These are the activations of a small neural network, seen along a few directions. Each row is one input.
Each table varies a few parts of the input and shows all the possible inputs, shuffled.
Descriptions start from the smaller parts, as in this example, which fits no table here: one of 3 separate values, together with either a single point or one of 11 places around a ring or (one of 4 places along a line, together with one of 5 places around a ring).
Shared parts are said once, and a part with two or three values counts as separate values.
In the rows, 128 means zero.

Rows:
x1: [182 167 133 120 149 134  96  94 104 155 132 151 117 137  92 135  75]
x2: [177 166 101 155 126 117 108 117 135 161 109 112 127 148 121 131  74]
x3: [148 127 138  52 198 143 119  90 120 123 131 141  98 132 111 146 108]
x4: [120 138 187  63 109  83 163 178 189 103 171 146 110 105  90 151 218]
x5: [202 126 114 158  94 116 100 110  86 137 142 112  80 195 101 113  36]
x6: [130 155  98 175 124 138  90 108  75 141 114 122 157 125 126 118  95]
x7: [122 106  83 191 107 141  79 114  98 144  78 167 119 162 181  94  87]
x8: [179 163 132 100 172 151  90  88 103 143 137 160 122 132 102 146  84]
x9: [119 156 105 138 169 152  87 102  87 127 119 154 170 111 142 138 124]
x10: [148  85  83 208  71 131  88 130  84 129 108 133 112 190 184  84  58]
x11: [197 165 124 134 131 142  98  96  90 155 131 132 109 149  86 126  55]
x12: [139 115  91 202  76 121  86 121  68 120 115 101 124 177 148 104  72]
x13: [153 163 102  99 180 117 110 112 162 130 109 122 133 116 141 165 126]
x14: [120 122 194  77 110  92 161 167 186 107 174 141 131 100 102 159 212]
x15: [ 77 107 159 129  73 125 215 171 164 123 147  99 140  97 113 106 199]
x16: [ 91 125 109  90 197 155 118 102  99 105 103 135 147 112 152 137 148]
x17: [158 173 103 121 154 109 115 117 164 142  92 110 130 118 134 155 114]
x18: [ 74 101 159 115  92 127 196 164 169 122 152  96 141  94 121 113 190]
x19: [133 129 115  68 199 131 132 108 159 120 104 121 113 131 146 154 133]
x20: [104 122 182  76 132  93 157 165 185 105 177 127 125 103 115 145 199]
x21: [120 127  98 144 166 160  84 110 103 142 107 187 165 129 179 114 107]
x22: [ 73 104 154 122 112 117 185 172 172 115 155  91 136  95 125 126 192]
x23: [ 96  93 100  98 196 158 115 105 114 116  92 161 140 131 185 114 137]
x24: [131  93  82 195  83 145  93 122  81 157  94 154 120 155 177  75  66]
x25: [ 74 104 150 128  64 119 222 170 168 115 146 100 123  91 101 101 215]
x26: [191 128  93 186  81 102 110 129 125 137 114  92  94 197 139 117  53]
x27: [108 139 159 158  71 187 151 109  57 130 108 133 102 125  50 149 100]
x28: [101 112 180  91 134  98 166 169 183  98 172 116 145  98 118 148 199]
x29: [124 162 100 164 142 133  95  99  92 139 103 146 161 119 127 122 113]
x30: [ 96 100 177 100 132 113 163 166 175 114 172 106 137  96 133 142 192]
x31: [ 80  95 167 110 123 117 176 162 171 113 158  99 140  96 127 141 187]
- What do these inputs look like to the network? => either a single point or one of 10 places along a line or (one of 4 places along a line, together with one of 5 places along a line)
- A walk changes only the place on the line of 5. It starts at x12 and steps to x6. List the rest of the walk in order. => x29, x9, x16
- A walk changes only the place on the line of 10. It starts at x4 and steps to x14. List the rest of the walk in order. => x20, x28, x30, x31, x22, x18, x15, x25

Rows:
x32: [121 138 169  91 112  97 191 163 195 126 161  94 138  82 102 159 199]
x33: [163 143 113 122 171 131  85 110 126 132 115 144 141 131 158 143 100]
x34: [170 126 105 144 151 127 101 117 132 143 123 119 105 158 144 124  87]
x35: [118 152 117 126 162 149 102 103  96 135 121 151 135 118 118 142 109]
x36: [150 135 104 117 179 122  95 108 130 126 102 143 130 154 158 141  94]
x37: [106 147 159  84 107  92 171 169 199 117 171  89 153  99 108 149 206]
x38: [111 143 166  98 119  85 180 167 202 122 164  90 150  92 119 144 202]
x39: [149 113 111 163  98 114 111 138 119 140 118 127 118 160 154 113  83]
x40: [131 120 126 172  87 143 120 127  97 133 113 133 124 145 119 108 119]
x41: [105 129  92 149 130 129 123 123 117 131  99 125 156 121 158 105 123]
x42: [147 108 104 168 100 109 112 125 122 134 123 124 117 161 165 110  90]
x43: [123 107 103 171  99 121 119 136 120 135  98 131 125 158 158 103 117]
x44: [176 123 103 129 134 120 103 109 116 133 119 117  97 155 132 124  82]
x45: [170 141 117 142 141 138 107 108 113 132 123 123  92 159 109 134  90]
x46: [109 127 102 157 132 142 125 124 116 138 100 128 149 123 157 120 115]
x47: [170 133 101 147 154 125 112 121 138 134 118 112 113 168 151 117  91]
x48: [ 72  91 175  67 132 118 173 167 156  94 173 122 133 103 128 127 218]
x49: [152 125 124 162  89 126 111 128 101 135 124 134 105 158 121 114  89]
x50: [156 124 132 159  81 138 122 117  96 138 140 131 114 147 111 119  84]
x51: [117 141 122 147 116 159 138 114  90 137 109 141 133 118 106 125 111]
x52: [129 107 112 173  98 132 116 137 116 142 109 128 136 146 151 102 115]
x53: [ 78  96 200  70 130 128 182 159 147 104 168 130 128  86 106 126 200]
x54: [117 139 177  97 128  86 194 163 189 109 163 113 132  79  83 159 202]
x55: [179 141 129 135 136 148 113 111 111 146 138 129 100 153  95 119  88]
x56: [ 61  93 169  67 123 119 169 159 183  92 162 119 133 102 136 126 211]
x57: [ 67  91 160  74 132 108 177 162 186  83 160 128 131 103 139 119 215]
x58: [154 138 110 110 167 132  93 103 114 128 104 140 125 147 134 158  92]
x59: [127 150 124 118 155 156 108 103  94 147 129 160 132 114 104 136 104]
x60: [109 141 114 154 121 152 132 113  94 127 101 131 136 123 122 132 117]
x61: [151 115 112 167  89 123 115 121 107 132 130 116 120 152 142 121  88]
x62: [108 127  96 144 117 137 117 114  99 134  99 127 139 114 134 121 122]
x63: [159 148 133 105 157 150 105  99 102 136 118 149 127 139 102 151  88]
x64: [105 158 187  83 107  99 172 159 187 128 159 102 128  77  74 142 195]
x65: [ 65 100 186  69 119 125 175 150 163  86 164 126 124  98 111 129 210]
x66: [130 140 102 124 160 144 110  99 108 136 104 143 134 122 138 137 118]
x67: [165 150 122 118 163 139  83 100 107 125 118 159 119 131 120 146 106]
x68: [133 128 126 170  83 150 128 130  91 134 133 131 121 133 106 110 103]
x69: [118 139 104 128 172 138 100 113 115 144 118 145 148 119 154 136 106]
x70: [130 111 112 171  90 135 120 133 105 136 108 125 127 147 134 109 118]
x71: [119 143 101 132 180 134 108 117 122 138 120 142 156 126 161 121 112]
- Changing only one part turns x36 into x58. The same change can be made to x57. Which row results? => x48
- Changing only one part turns x50 into x42. The same change can be made to x51. Which row results? => x41
- What do these inputs look like to the network? => one of 5 places along a line, together with either one of 2 separate values or one of 6 places around a ring
- Change only the choice among 2 separate values in x54. List by row number the other rows that result. => x65
- List by row number the other rows that have the place on the line of 5 in common with x56. => x33, x34, x37, x39, x46, x52, x69

Rows:
x72: [125 125 161  85 158 104 151 148 186 112 155 121 126 118 133 154 178]
x73: [ 98 122 152 135  99 137 160 146 136 127 142 117 133 103 113 127 157]
x74: [150 145 123  83 188 128 106 106 140 127 121 138 130 121 141 149 123]
x75: [126 140 162  81 142 105 152 149 182 122 152 126 132 100 118 144 177]
x76: [153 141 113  89 203 116 105 104 154 125 116 133 127 132 152 158 118]
x77: [102 108 128 152  77 118 159 153 141 119 131 106 124 125 121 112 149]
x78: [141 117  83 176 121 126 100 125 125 144 111 123 127 156 170  98  86]
x79: [114  86 136 148  74 114 152 159 142 122 138 108 108 140 137 109 141]
x80: [141 146 115  95 184 143 108 100 118 124 119 146 130 125 128 150 118]
x81: [147 115  91 169 116 129  90 119  98 138 100 139 119 161 161 110  81]
x82: [ 99 133 154 112 108 127 158 144 135 124 139 126 132 103  92 126 170]
x83: [100 117 168 103 129 131 157 144 137 113 161 128 137 103 109 131 172]
x84: [132 142 121 121 172 150 100  98  94 129 121 154 149 121 135 131 115]
x85: [128 149 119 129 150 152 100 102  84 133 111 153 140 130 122 128 117]
x86: [120 125 110 154 126 155 116 114  96 143 104 143 136 137 142 112  97]
x87: [116 126 108 139 141 154 109 101  95 132 106 138 126 124 127 128 102]
x88: [118 105 111 160  75  92 148 159 162 128 135  99 124 134 148  99 138]
x89: [227 170 137 156  80 121 100 108  90 151 141 108  83 176  58 141  35]
x90: [102 113 148 138  87 124 166 152 129 126 135 113 137 120 128 119 147]
x91: [132 125  95 172 123 144  95 111  88 129 102 139 133 155 149 115  91]
x92: [117 138 155  90 134 119 155 144 158 119 149 131 134 101 103 148 177]
- What do these inputs look like to the network? => either a single point or (one of 2 separate values, together with one of 10 places along a line)
- Change only the place on the line of 10 in x74. List by row number the other rows that result. => x76, x78, x80, x81, x84, x85, x86, x87, x91
- Change only the choice among 2 separate values in x77. List by row number the other rows that result. => x91

Rows:
x93: [124 115  83 154 191 150  35  72  56 120  81 180 126 151 145 123  96]
x94: [ 18 114 161  70 106 142 211 162 150 116 138 131 162  53 123 109 234]
x95: [167 175 213  12 173 132 172 122 167 128 195 102 110  70  30 196 163]
x96: [176 142 126 175  93 139 113 133 110 159 137 129 131 158 129 104  65]
x97: [148 120  92 155 181 171  66 100  78 125  99 174 142 173 185 117  72]
x98: [159 129 107 180  64 110  96 122  82 121 139 111  98 154  88 123  96]
x99: [166 143  77 140 167 152  82  93 109 157  73 144 119 152 167 122  60]
x100: [171 167  65 152 146 136 116  88 112 149 116 133 139 149 147 118  57]
x101: [129 109 118 191  52 129 134 119  79 120 108 125  80 175  78 107  97]
x102: [115  97 166  56 117  69 171 192 218  95 178 102 124 115 174 141 205]
x103: [ 48 100 183 109 139 125 197 170 181 112 148 110 165  82 130 126 224]
x104: [ 85 104 165  84 112 102 197 181 214 116 156 104 136  85 155 146 206]
x105: [157 150 109 187 124 107  74 111 106 146  98 118 131 147 115 132  88]
- What do these inputs look like to the network? => either a single point or one of 4 places along a line or one of 8 places along a line
- Which other rows belong to the same alternative as x96? List them by row number. => x93, x97, x98, x99, x100, x101, x105

Rows:
x106: [193 144 121 126 170 144  57  91  63 129 123 165 120 160 119 133  67]
x107: [139 161 160  99 105  80 163 155 179 129 160  96 126 110  88 145 161]
x108: [162 127  85 132 154 162 117  79 107 141  89 118  93 169 137 120  53]
x109: [ 86  97 147  89 171 117 150 150 181 106 139 141 146 112 175 137 188]
x110: [125  68 117 194  27 114 142 169 108 117 130 113  82 178 139  74 119]
x111: [132 148  55 168 132 134 106  86 110 150  74 110 129 143 151 124  68]
x112: [123 117 135  90 159  92 142 162 199 116 144 117 125 114 164 138 182]
x113: [124 103 119 224  47 136 121 150  89 151 135 104 142 149 150  83  78]
x114: [187 133 125 121 167 146  82  91  87 136 112 140  86 173 119 144  49]
x115: [ 65 100 152  77 155 139 160 141 142 102 142 136 148  89 152 133 193]
x116: [ 86 134 176  94 108 152 175 144 136 124 152 124 129  83  70 149 183]
x117: [145 132 146 106 131  78 151 154 202 121 164  96 133 108 131 153 168]
x118: [124 154 180 108 101 125 183 154 154 123 157 112 129  94  69 151 175]
x119: [ 65 104 171  92 138 147 169 136 126 111 144 138 131  86  98 125 196]
x120: [127 163  63 172 130 139  77  92 101 153  75 157 162 140 148 119  86]
x121: [165 161  96 156 153 142  52  94  63 140 108 182 165 140 137 119  83]
- What do these inputs look like to the network? => either one of 2 separate values or one of 6 places around a ring or one of 8 places around a ring
- Which other rows belong to the same alternative as x113? List them by row number. => x110
